A small network was shown many inputs. Here are its activations along a few directions, one row for each input.
Each table varies a few parts of the input and shows all the possible inputs, shuffled.
Descriptions start from the smaller parts, as in this example, which fits no table here: values(2) and (point or line(11) or (ring(5) and line(6))).
Shared parts are said once, and a part with two or three values counts as separate values.
(in the rows, 100 means zero)

Other details of the inputs shift rows strongly along two fixed directions, in all tables alike. That doesn't count.

A family of inputs:
R1: 113  87  78  77  93  74  107  109  104  114  106  98  114
R2: 108  82  75  85  79  79  100  105  94  101  117  102  118
R3: 117  86  94  72  91  87  109  129  86  114  93  110  107
R4: 26  142  150  150  152  107  109  72  116  65  95  59  42
R5: 165  83  105  104  95  91  83  115  107  93  110  103  118
R6: 91  152  94  99  137  140  90  44  90  119  79  143  106
R7: 113  85  71  91  66  96  104  112  105  113  109  93  111
R8: 51  84  153  163  108  68  150  155  110  43  126  18  50
R9: 111  83  92  74  81  99  107  129  87  99  104  115  114
R10: 109  145  120  130  118  149  38  35  120  106  75  128  97
R11: 73  145  93  106  127  140  79  46  106  120  78  120  87
R12: 120  77  84  85  100  84  120  113  95  112  98  107  117
R13: 14  129  151  165  127  124  96  74  110  71  104  59  43
R14: 161  81  116  90  87  97  73  123  96  89  93  99  115
R15: 156  83  98  99  87  79  71  107  119  89  108  99  116
R16: 119  87  84  85  100  83  117  119  95  116  104  106  118
R17: 115  91  75  85  73  83  109  105  100  101  113  97  117
R18: 118  76  94  73  91  88  112  123  87  110  87  112  106
R19: 58  81  138  140  113  79  137  146  110  57  125  47  71
R20: 110  82  74  82  87  87  101  116  108  125  102  94  108
R21: 74  146  95  94  115  141  76  30  100  111  93  142  112
R22: 113  82  91  80  77  93  102  125  76  100  104  113  111
R23: 60  80  136  146  109  73  132  142  99  58  126  46  68
R24: 72  141  91  100  109  154  71  37  104  123  89  139  106
R25: 114  77  79  77  94  75  110  103  104  110  100  99  113
R26: 79  134  93  97  120  143  77  31  103  133  72  134  99
R27: 121  89  86  72  95  89  110  131  87  106  91  110  103
R28: 119  90  91  80  71  97  111  125  81  101  100  108  110
Each input here is: line(4) and (point or line(6)).
Changing only the line(4) part turns R6 into R11. The same change can be made to R16. Which row results? -> R20
Start at R25 and move only the line(6) part, one step at a time. The first step leads to R1. Which rows follow, in order? -> R4, R21, R2, R17
List by row number the other rows that have the line(4) part in common with R9. -> R3, R14, R18, R22, R27, R28

A family of inputs:
R29: 93  100  97  95  95  99  104  107  97  105  92  96  91
R30: 93  107  113  107  112  113  101  100  98  102  87  99  86
R31: 74  116  114  121  103  124  96  84  91  90  105  103  93
R32: 103  95  109  99  109  95  107  103  95  97  96  102  100
R33: 108  84  89  101  93  85  106  106  107  100  112  93  110
R34: 98  97  93  108  95  103  100  103  110  105  101  90  98
R35: 115  82  84  88  80  87  98  119  106  106  101  89  102
R36: 142  125  69  59  83  148  63  51  76  138  83  182  150
R37: 125  80  92  94  88  91  96  123  106  107  99  91  105
R38: 83  104  102  113  109  105  97  89  111  98  104  95  95
R39: 103  87  94  86  92  82  110  111  95  99  102  96  105
R40: 92  97  98  101  104  94  114  100  98  102  105  98  103
R41: 95  95  97  96  97  94  92  98  107  99  102  95  97
R42: 121  76  93  91  94  85  95  120  106  102  105  96  108
R43: 73  119  110  116  114  118  105  87  101  105  93  98  83
R44: 88  96  96  99  106  97  110  105  100  104  105  99  101
R45: 110  96  92  87  92  86  110  116  94  95  103  95  103
R46: 100  94  107  96  110  98  103  108  98  100  96  103  97
R47: 75  118  119  112  97  120  91  83  91  88  99  105  88
R48: 126  88  95  89  96  85  110  125  94  97  101  101  109
R49: 80  116  115  111  110  106  92  73  105  93  97  96  87
R50: 109  94  108  105  104  93  95  98  104  96  100  98  101
R51: 95  116  107  108  103  102  94  87  104  90  101  94  91
R52: 69  117  113  104  115  110  97  82  98  97  91  102  85
R53: 94  114  103  118  107  105  100  89  107  92  105  94  96
R54: 110  95  89  96  96  89  117  116  96  99  109  95  108
R55: 126  92  100  101  96  87  97  116  103  94  104  95  106
Changing only one part turns R37 into R34. The same change can be made to R55. Which row results? -> R53
Describe the family of inputs behind these rows. -> values(3) and (point or (values(2) and line(4)))
Which other rows does R43 become when the values(3) part takes its other values? List them by row number. -> R29, R30
Which other rows does R31 become when the values(3) part takes its other values? List them by row number. -> R36, R47
Which other rows does R50 become when the values(2) part takes its other values? List them by row number. -> R32
